A small network was shown many inputs. Here are its activations along a few directions, one row for each input.
Each table varies a few parts of the input and shows all the possible inputs, shuffled.
Descriptions start from the smaller parts, as in this example, which fits no table here: ring(5) and (point or line(9) or (values(3) and line(4))).
Shared parts are said once, and a part with two or three values counts as separate values.

Other details of the inputs vary at random and push rows far along two fixed directions, the same in every table; ignore that.

A family of inputs:
x1: [-5 -7  4 -3 -4  5  2 14 12  5  7]
x2: [  6  25   8  12  18 -10  -2 -19 -18 -19 -33]
x3: [  7  28  26  16   7 -10  11  -7   9 -29 -18]
x4: [  4  11  -6  -4   3  -3   2  -3  -7  10 -10]
x5: [-14 -41  -9  -7  -6  17 -13  15   3   8  28]
x6: [ -8 -18 -22  -3  13   8 -33  -4 -30  16 -12]
x7: [ -9 -37 -14  -6 -14  12 -17   8   1   6  29]
x8: [ 17  25  10  -6 -38 -16  43   8  42  -1  31]
x9: [-1 -6 -2 -2  4  3  4 -4 -6  2  4]
x10: [  0  15  15  12  15  -4  -9   1  -1 -15 -24]
x11: [ -2  -8   1   4  -4   0  -8   2   1 -10   5]
x12: [-18 -55 -28 -19  -2  24 -18  12 -12  36  31]
x13: [-22 -60 -22 -13  -5  25 -30  23  -3  26  32]
x14: [  7  41  31  24  24 -15   0 -10  -2 -40 -45]
x15: [ 17  22  11  -5 -38 -17  44   5  42  -4  31]
x16: [ 15  23   9 -14 -25  -7  58   6  34  15  27]
x17: [  8  34   2   8  16 -11  -4 -13 -17  -5 -38]
x18: [  2  29  11  12  31  -6  -9 -11 -20  -9 -46]
x19: [ -1   0  -3   0  -3   1 -10  10   3   5  -1]
x20: [  2  24  12  19  19 -10 -22 -12 -13 -28 -42]
x21: [ 17  22   5 -10 -26 -14  45  -4  26   6  22]
x22: [ -7  -7  -2   2  21   7 -12  -8 -18   1 -18]
x23: [-1 -5 -3 -3  5  3  3 -5 -5  5  2]
x24: [ -9 -23 -21   0  13   8 -32  -9 -32   4  -7]
x25: [  8  29   5  10  16 -13  -4 -18 -17 -12 -36]
x26: [  2  23  13  16  29  -5  -8 -20 -23 -21 -40]
x27: [ -2  -2  -1   0  -4   0 -10   8   3   2   0]
x28: [ 17  19   7  -7 -27 -12  47 -10  23  -3  26]
x29: [  5  30  10  14  13 -11 -14  -3  -7 -16 -38]
x30: [-12 -28 -14   7  10   9 -43   1 -23  -6  -7]
x31: [ -2  -2  -8   5  12   0 -19 -17 -26  -6 -16]
x32: [ 17  24   7 -14 -26 -10  55   5  34  15  29]
x33: [  0   2   4   5   0  -3  -8  -1   2 -11  -6]
x34: [  6  35  21  14  15 -10   2   2   5 -17 -33]
x35: [-22 -56 -24 -15  -4  26 -29  28  -3  32  30]
x36: [ -7  -8  -1   3  20   7 -11  -7 -20  -3 -16]
x37: [ -3   0   8   6   6   0  -6   3   4 -10  -5]
x38: [  9  14  21  -1 -24  -6  42   4  37 -13  26]
x39: [ -3 -32 -14 -18 -36   7  10  20  26  22  54]
x40: [ 17  20   5  -9 -26 -13  46  -7  25   2  24]
x41: [ 1 -3 -4 -7 -2  2 11  0  3 12 10]
x42: [-18 -59 -26 -17  -3  26 -18   7 -15  28  35]
x43: [-2 -3 -3 -9 -1  5 12  4  2 16  7]
x44: [ -9 -22 -21  -2  13   8 -33  -9 -30   8  -9]
x45: [ -5  -6  -1  12   9   1 -29  -7 -16 -17 -15]
x46: [ 16  24   4 -11 -25 -13  44  -1  25  10  21]
x47: [-7 -9  6  2  3  6 -4  6  5 -6  1]
x48: [-11 -20  -5  -1   6  10 -23  14  -4   9   2]
Description of these inputs: values(2) and line(4) and line(6).
Q: Changing only the line(4) part turns x28 into x42. The same change can be made to x4. Which row results?
A: x16
Q: Which other rows does x41 become when the line(4) part takes its other values? List them by row number.
A: x12, x21, x25
Q: Which other rows does x38 become when the values(2) part takes its other values? List them by row number.
A: x42
Q: Which other rows does x21 become when the values(2) part takes its other values? List them by row number.
A: x39

A family of inputs:
x49: [  0  -2   1  -8 -12   2  14  15  19  13  16]
x50: [ -5 -15  -7   7  10   7 -31  18 -14   6   6]
x51: [ -4 -28  -9  -9 -21   7   2   7  12   5  35]
x52: [ -2  -2  -9   4   4  -2 -23  -2 -12  -1 -12]
x53: [  1  -1   0  -7 -14   0  11  12  18  10  16]
x54: [ 14  18  14   0 -28 -14  37  -5  31 -16  24]
x55: [ -9 -28  -3  -7  -9  12  -2  11  10   6  24]
x56: [ 11  51  25  16  12 -18  11  -7   5 -24 -44]
x57: [  2 -10  -1  -2 -18  -2   7  -2  12  -5  23]
x58: [ -3  -2  -6  -2  13   3  -6  -8 -18   7 -13]
x59: [  3  32  18  12  20  -9  -2   0  -1 -13 -40]
x60: [  8  -1 -11 -10 -15  -4  18  -9   1  11  20]
x61: [  4  -2  -7  -7 -20  -3   8   7  13   7  18]
x62: [ 12  19  16   2 -21 -13  33  -4  28 -19  14]
x63: [ -9 -29  -3  -7  -8  12  -3  11   9   6  24]
x64: [  6  -3  -9 -13 -20   0  26  -2  11  16  28]
x65: [-18 -30  -3   3  20  17 -32   7 -15   0 -10]
x66: [-12 -15 -11  -1  28  13 -24  -3 -30  13 -20]
x67: [  0 -18 -19 -14 -13   5   6  -3  -5  19  24]
x68: [  4  -2  -4 -10 -26  -3  15  10  23  12  27]
x69: [-10  -9  -6   4  15   6 -33   5 -17   3 -22]
x70: [ 14  36   7   8   8 -16  15 -23 -10 -13 -25]
x71: [ 10  35  15   6  14 -10  21 -14  -3  -9 -27]
x72: [-2 -2 -1 -4 -6  2  1 10 10  9  5]
x73: [  5  -8   8   2 -17   1  15  16  20  -4  41]
x74: [ -8 -10   2   7   8   5 -19  -2  -7 -12  -9]
x75: [ 13  37   9   7   9 -15  17 -20  -7 -13 -26]
x76: [-2  1 -2 -5 13  4  6 -3 -8 10 -8]
x77: [ -9 -11   4   7  12   6 -19   0  -9 -11 -13]
x78: [  2  18  16  12   7  -7   0  -8   3 -24 -20]
x79: [ -1 -10 -12  -4 -10   0 -13   3  -1   7   9]
x80: [-17 -20   1   7  26  14 -32   4 -18  -5 -21]
x81: [  6  18  20   5  -8  -7  24  -1  20 -18   0]
x82: [ 11  -1  -3  -7 -13  -1  24   8   7  13  38]
x83: [ -8 -18 -14  -6   9  10 -12  -3 -19  15  -1]
x84: [ 15  53  24  15   5 -21  14 -10  10 -25 -38]
x85: [-11 -17 -15   3  13   6 -42   2 -23   4 -17]
x86: [ -5 -10  -9  -5  12   7  -6  -4 -15  13  -5]
x87: [ -8 -12 -14   0  21   8 -27 -11 -31   8 -20]
Q: What do these inputs look like to the network?
A: values(3) and (point or (values(2) and line(6)))
Q: Changing only the values(3) part turns x55 into x72. The same change can be made to x63. Which row results?
A: x53
Q: Which other rows does x86 become when the values(2) part takes its other values? List them by row number.
A: x71

A family of inputs:
x88: [ 10  30   3   4   3 -13   8 -11  -7  -2 -16]
x89: [  2   0   2   4 -13  -3  -3   8   8  -8   9]
x90: [ -7 -23  -2  -7 -14  10   1  15  17   9  27]
x91: [  3  34  29  16  18  -9   8   3  11 -22 -29]
x92: [-14 -27 -12   7  15  11 -48   6 -19  -5 -15]
x93: [ -6 -25 -15 -18 -13  13  12  14   6  33  31]
x94: [ 13  25  18  21   1 -19   6 -28  -5 -45 -18]
x95: [ -5 -16   2  -5  -5   8   4  17  15   3  14]
x96: [ -3   2   8  11  11   1 -15   0   1 -16 -19]
x97: [ -8  -9  -7  -3  17   8 -17  -1 -22  14 -17]
x98: [ -9  -7 -10  -2  15   6 -21  -5 -22  13 -15]
x99: [ 12   6  -6 -20 -36 -10  44   5  28  20  41]
x100: [-11 -20 -12  -8  18  15 -18   8 -18  25  -3]
x101: [ 22  30   3   0 -17 -17  38 -32   5 -19  11]
Q: What do these inputs look like to the network?
A: values(2) and (point or line(6))
Q: Changing only the values(2) part turns x92 into x99. The same change can be made to x96. Which row results?
A: x98
Q: Which other rows does x94 become when the values(2) part takes its other values? List them by row number.
A: x101

A family of inputs:
x102: [  7  27  20  14  11 -11   4  -9   2 -25 -23]
x103: [  5  32  15   5  16  -8  12  -5   2  -5 -33]
x104: [  0   3   0   3  12   1  -4  -9 -14  -1 -11]
x105: [ 10   4  -2 -11 -22  -4  34   2  18  10  33]
x106: [ -9 -21 -14  -8  12  13 -20  12 -13  23   2]
x107: [ -4  -5  -2   6   5   1 -22   1  -7  -5  -8]
x108: [ -1  18  17  11  14  -2  -5   6   2 -12 -24]
x109: [  6   2   0 -16 -22  -1  37  11  30  22  31]
x110: [  5  25  17  13   9 -11   3  -9   2 -24 -28]
x111: [-13 -23  -5   0   8  15 -26  19  -8   9   3]
x112: [-10 -29  -9   0   5  12 -22   7 -11   2  10]
x113: [  5  -3   6  -6 -24  -1  30   4  28   0  34]
x114: [-11 -31 -17  -2  -1  11 -32  10 -11   8  10]
x115: [  0   2  -7   2   7   0 -15  -6 -15   4 -13]
x116: [-10 -21  -6   2   9   9 -24   1 -10  -1  -1]
x117: [  6  27  10   8  14  -9   8 -15  -8 -13 -27]
x118: [ 11  33  13  10  11 -14  10 -15  -6 -14 -28]
x119: [  8  -1  -1 -15 -25  -1  40  -1  22  11  34]
x120: [  0   4  -1   3  12  -1  -5  -9 -13  -1 -11]
x121: [  5  24  13  12   6 -10  -2  -7   2 -21 -27]
x122: [ -9 -18  -9   2   3   7 -28   3  -9   1  -3]
x123: [  7  28  16  14   8 -13   0  -5   1 -24 -24]
x124: [  4  24  18  13  12  -9   4 -10   1 -25 -27]
x125: [  7  -1   4  -6 -26  -5  27   9  27   1  34]
x126: [  6  -5   2  -7 -25  -2  25   9  26   2  37]
x127: [  9   5   6  -6 -28  -8  27   6  29  -1  32]
x128: [ 11  11   4 -13 -21  -5  40  10  32  18  30]
x129: [-17 -45 -21  -6   0  16 -37  10 -13  13  15]
x130: [ -8 -27 -20  -8   2  10 -22   2 -18  18  10]
x131: [ 10   8   3 -10 -23  -4  42  -3  23   7  30]
x132: [ -1   4  -2   1  11   0  -3 -10 -13  -1 -15]
x133: [ 10   5   0 -11 -22  -4  39   1  19   9  33]
x134: [ -1   5  -4   0   8  -1  -6  -8 -13   0 -16]
x135: [  0   4  -3   2   8  -1  -4  -8 -12   1 -13]
x136: [ 10  31  10   3   0 -13  19 -12   3  -9 -15]
x137: [ -9 -25 -11  -6  -7   8 -14   7   1   6  14]
x138: [-11  -5   6   4  13   8 -17  11  -4  -3 -18]
x139: [  0   2  -7   2   9   0 -12  -4 -17   2 -12]
x140: [ -1   6   8  10   8  -3  -9  -4  -3 -14 -17]
x141: [  1   6  -5   1   5  -2  -9  -7 -11   2 -14]
x142: [-16 -27  -5  -1   7  16 -26  16  -6  11   1]
x143: [  7  -9 -10 -14 -25  -1  26   6  16  18  39]
x144: [  3   7  -6   3   6  -2 -10  -4 -14   1 -13]
x145: [-10 -28 -10   0   2   9 -25   6  -9   5   9]
x146: [-13 -40 -29 -13  -1  16 -30   4 -20  25  12]
x147: [  6  26  21  15  13  -9   5 -10   0 -26 -24]
x148: [ 11  30  11   3   1 -13  22 -13   4 -10 -17]
x149: [-15 -38 -13  -3   5  17 -26   5 -12   6   9]
Q: Changing only one part turns x117 into x120. The same change can be made to x136. Which row results?
A: x130
Q: What do these inputs look like to the network?
A: values(2) and line(4) and (point or line(5))
Q: Which other rows does x124 become when the values(2) part takes its other values? List them by row number.
A: x132
Q: A walk changes only the line(5) part. It starts at x144 and steps to x139. List the rest of the walk in order.
A: x143, x105, x133
